A small network was trained on invented records. Each row is its activation on one of them, seen along a few directions.
After each row come some of the record's fields: F, M, V, Z, C, K.
Not every record has every field; a missing one is left out.
The largest differences between rows may come from other fields.
(in the rows, 500 means zero)
Strong random noise was added to every row along 3 fixed directions; ignore it. To show where, here is one row again and again, with new noise each time:
[438 512 467 521 440 408 495 651 487 616 570 368 395 566 433 647 537 511
 405 540 465 479 657]
[421 377 549 495 628 558 455 207 516 517 483 685 548 345 483 456 360 529
 554 579 641 618 140]
[433 468 606 520 559 590 484 432 471 448 488 584 497 408 546 444 472 497
 474 408 577 500 271]
[489 390 523 524 459 458 447 489 500 562 563 460 447 478 389 551 436 536
 445 601 479 532 517]
[437 606 630 548 453 578 529 766 420 418 512 405 406 532 604 493 634 458
 359 229 477 350 530]

[406 486 587 522 605 565 469 528 429 400 511 586 517 382 663 352 436 497
 464 181 551 538 362]  <V:v1 Z:z1 C:c1 K:k1>
[153 606 342 531 718 379 547 439 400 733 571 629 390 432 690 631 524 481
 507 393 656 712 395]  <F:f4 M:m1 Z:z2 C:c4 K:k1>
[787 399 526 522 179 428 432 732 513 487 549 207 456 624 240 490 567 540
 393 731 264 377 872]  <F:f7 M:m1 Z:z2 C:c1 K:k2>
[582 240 538 614 400 478 370 509 459 483 642 524 435 463 395 281 316 538
 421 488 379 590 584]  <F:f3 M:m2 Z:z1 C:c4 K:k1>
[540 380 545 564 476 465 511 417 519 521 529 489 383 466 418 526 537 482
 514 637 582 581 360]  <V:v1 Z:z2 C:c5 K:k1>
[389 382 447 531 533 373 419 498 433 657 640 556 421 499 524 490 403 524
 505 489 503 666 558]  <F:f4 M:m1 Z:z1 C:c4 K:k1>
[481 443 526 499 527 609 475 559 492 557 499 591 539 454 560 395 335 454
 536 444 558 511 435]  <V:v1 Z:z2 C:c2 K:k1>
[481 543 498 432 517 408 495 418 447 387 500 428 529 403 524 595 617 548
 491 457 473 513 616]  <V:v1 Z:z1 C:c1 K:k2>
[563 624 675 551 501 686 602 484 489 280 381 517 520 477 599 444 641 445
 488 389 574 367 243]  <F:f5 M:m1 Z:z2 C:c5 K:k1>
[437 647 263 415 537 416 627 441 655 718 450 530 567 689 415 709 548 457
 599 757 632 487 468]  <F:f5 M:m2 Z:z2 C:c3 K:k1>
[441 697 560 479 634 616 661 295 540 360 362 624 581 409 607 511 646 471
 601 454 611 447 176]  <F:f5 M:m2 Z:z2 C:c3 K:k2>
[580 521 525 530 513 508 483 367 552 443 461 525 551 492 469 525 453 496
 523 540 470 435 453]  <F:f6 M:m2 Z:z1 C:c2 K:k1>
[514 233 501 555 508 472 400 321 512 583 584 569 457 354 371 388 225 547
 528 680 525 681 423]  <V:v1 Z:z2 C:c5 K:k1>
[575 466 425 524 432 409 467 503 484 559 550 436 574 483 373 547 445 554
 450 659 366 550 697]  <F:f2 M:m1 Z:z2 C:c1 K:k2>
[669 229 723 582 383 609 388 495 424 220 578 492 473 335 448 264 313 574
 392 357 338 513 576]  <V:v1 Z:z1 C:c5 K:k1>
[484 424 564 478 561 531 428 379 458 382 502 514 584 369 493 496 416 557
 476 463 490 526 511]  <V:v2 Z:z2 C:c1 K:k1>
[338 776 537 463 646 592 597 637 458 332 377 465 523 485 740 513 762 429
 461 123 614 365 411]  <V:v2 Z:z2 C:c1 K:k2>
[395 386 470 482 665 503 505 255 552 615 491 681 459 414 512 449 376 538
 652 627 637 704 253]  <V:v1 Z:z2 C:c3 K:k1>
[435 501 500 474 529 473 479 488 424 503 540 504 513 442 530 499 495 555
 502 487 439 565 631]  <F:f4 M:m1 Z:z2 C:c3 K:k2>
[385 775 529 523 565 570 602 693 401 354 436 434 488 474 728 438 729 445
 431 142 495 372 544]  <F:f3 M:m2 Z:z2 C:c1 K:k2>
[645 403 539 467 499 598 444 393 637 429 420 563 645 498 391 376 363 518
 579 593 456 459 385]  <F:f1 M:m2 Z:z2 C:c3 K:k1>
[593 596 677 532 445 650 491 637 428 205 434 409 530 489 560 462 710 483
 395 269 375 271 638]  <F:f8 M:m1 Z:z2 C:c3 K:k2>
[488 575 444 514 505 368 621 425 577 497 513 414 449 603 408 707 647 512
 510 650 571 533 504]  <F:f5 M:m2 Z:z1 C:c5 K:k1>
[704 353 590 504 418 610 448 308 523 361 432 553 601 367 374 328 452 525
 531 663 469 498 313]  <F:f7 M:m1 Z:z2 C:c1 K:k2>
[506 410 550 549 496 385 526 341 531 487 576 506 441 489 375 554 527 582
 500 619 504 607 388]  <F:f5 M:m2 Z:z1 C:c4 K:k1>
[545 363 476 561 439 526 447 637 542 643 567 491 458 609 391 348 373 496
 517 614 450 530 598]  <F:f3 M:m2 Z:z2 C:c3 K:k1>
[382 500 603 616 516 518 506 615 403 462 558 443 280 499 585 497 658 450
 408 339 566 487 480]  <V:v2 Z:z2 C:c5 K:k1>
[508 477 659 594 470 639 559 456 525 440 494 597 416 497 496 324 569 423
 520 482 591 427 180]  <F:f5 M:m2 Z:z2 C:c4 K:k1>
[551 349 725 538 589 645 420 265 480 291 472 652 540 393 497 349 480 575
 540 458 496 535 255]  <F:f8 M:m1 Z:z2 C:c3 K:k1>
[535 429 655 558 475 645 465 544 401 371 515 576 456 410 606 289 493 478
 492 335 441 485 463]  <F:f4 M:m1 Z:z2 C:c3 K:k2>
[549 575 552 450 498 503 507 628 454 359 463 423 543 487 605 535 613 504
 492 301 423 424 662]  <V:v1 Z:z1 C:c3 K:k2>
[296 461 327 544 659 400 521 345 508 799 560 633 400 514 517 609 433 452
 606 710 712 736 371]  <F:f4 M:m1 Z:z2 C:c5 K:k1>
[630 561 558 465 442 666 551 467 579 454 366 562 579 555 478 424 563 454
 579 606 526 358 306]  <F:f5 M:m1 Z:z2 C:c3 K:k2>
[539 344 611 538 471 554 423 438 509 483 527 583 453 481 465 380 466 477
 508 498 537 497 296]  <V:v2 Z:z2 C:c4 K:k1>
[546 411 549 558 343 522 448 867 461 589 612 396 398 610 477 417 438 435
 416 406 426 420 735]  <V:v1 Z:z2 C:c2 K:k1>
[528 514 372 469 460 327 486 374 597 607 501 393 449 554 356 644 520 537
 539 763 455 527 597]  <F:f1 M:m2 Z:z1 C:c4 K:k2>
[667 454 562 450 373 465 413 655 424 321 543 349 625 417 485 522 414 568
 396 346 234 410 916]  <V:v1 Z:z1 C:c1 K:k1>
[546 589 768 603 395 659 574 741 427 269 516 452 423 491 599 327 641 464
 382 169 367 300 477]  <F:f5 M:m2 Z:z2 C:c4 K:k1>
[497 835 301 455 448 554 672 886 621 700 362 379 548 775 559 574 645 348
 528 495 562 295 593]  <F:f7 M:m2 Z:z2 C:c3 K:k1>
[314 538 353 471 605 372 483 450 420 623 584 603 495 487 633 575 434 506
 499 384 558 643 545]  <F:f4 M:m1 Z:z1 C:c4 K:k1>
[646 345 683 560 333 654 444 631 467 434 520 498 445 479 411 230 469 523
 428 494 377 432 433]  <F:f7 M:m1 Z:z2 C:c4 K:k2>
[418 479 400 429 631 480 478 322 512 581 470 604 631 376 520 547 366 490
 579 576 630 604 399]  <V:v1 Z:z2 C:c1 K:k1>
[312 691 481 536 632 614 629 566 492 634 412 617 426 586 687 444 623 402
 533 385 781 514  77]  <F:f7 M:m1 Z:z2 C:c5 K:k1>

Which values does each new row have?
[586 387 452 572 380 483 513 636 587 738 538 424 366 681 306 500 441 501
 510 814 519 559 517]  <F:f7 M:m1 Z:z2 C:c5 K:k1>
[408 540 432 468 598 346 483 311 484 518 519 430 512 466 411 761 584 615
 482 665 476 585 644]  <F:f8 M:m1 Z:z2 C:c1 K:k2>
[753 442 581 458 300 534 470 568 517 350 468 374 548 482 392 461 534 512
 482 570 322 362 682]  <V:v1 Z:z1 C:c3 K:k2>
[502 545 458 447 520 413 443 505 489 419 485 395 565 454 521 574 529 522
 466 408 441 462 677]  <V:v2 Z:z1 C:c1 K:k2>
[531 568 542 512 419 395 493 702 420 394 562 281 422 521 552 572 552 532
 398 332 372 442 850]  <V:v1 Z:z1 C:c5 K:k1>
[581 573 626 455 504 649 531 529 576 317 373 486 601 513 488 392 582 503
 517 421 478 352 384]  <F:f1 M:m2 Z:z2 C:c3 K:k2>
[599 518 369 454 419 225 531 338 588 544 548 309 574 514 232 807 540 605
 507 873 362 540 793]  <F:f5 M:m2 Z:z1 C:c1 K:k2>
[405 565 557 572 567 550 623 396 520 451 491 630 407 498 569 479 654 447
 519 413 628 505 172]  <F:f5 M:m2 Z:z2 C:c4 K:k1>
[524 450 476 511 432 555 563 546 555 586 499 525 372 617 451 491 533 447
 533 636 584 492 420]  <V:v1 Z:z2 C:c3 K:k1>
[375 472 508 526 589 475 476 419 483 521 507 537 367 435 569 465 549 508
 520 434 561 575 377]  <V:v2 Z:z2 C:c4 K:k2>
[497 249 592 591 453 477 380 454 471 548 616 526 321 491 417 398 442 516
 480 562 502 586 439]  <V:v2 Z:z2 C:c4 K:k1>
[549 575 665 574 461 523 615 445 490 260 472 404 410 452 469 525 786 502
 465 477 493 424 411]  <F:f5 M:m2 Z:z2 C:c5 K:k2>
[516 267 558 508 567 528 404 249 492 479 538 660 551 402 442 354 371 556
 597 637 555 683 325]  <F:f4 M:m1 Z:z2 C:c3 K:k2>
[408 677 416 381 661 492 517 418 456 472 426 629 692 444 725 533 506 480
 594 303 551 510 481]  <F:f4 M:m1 Z:z1 C:c3 K:k2>
[198 614 443 521 607 357 557 660 409 703 608 468 291 551 637 632 609 499
 448 341 602 602 538]  <V:v1 Z:z2 C:c4 K:k1>
[576 387 325 330 585 331 411 128 578 560 475 567 734 393 377 649 292 602
 665 804 502 666 589]  <V:v1 Z:z1 C:c3 K:k2>
[475 680 435 398 504 576 593 696 565 613 406 493 574 621 555 555 546 442
 551 480 538 370 528]  <V:v1 Z:z2 C:c3 K:k1>
[266 588 531 536 608 474 498 602 406 556 548 520 351 514 688 518 622 459
 453 237 602 506 418]  <V:v2 Z:z2 C:c4 K:k1>
[516 680 584 435 644 679 580 321 513 326 328 700 740 441 703 443 483 479
 594 324 620 429 128]  <F:f5 M:m1 Z:z1 C:c2 K:k1>
[518 350 499 548 507 489 492 398 575 645 530 577 411 535 413 474 421 456
 585 707 648 611 274]  <V:v1 Z:z2 C:c5 K:k1>
[378 525 436 439 572 399 481 460 440 545 549 491 555 455 507 591 518 567
 489 508 486 596 624]  <F:f4 M:m1 Z:z2 C:c1 K:k2>
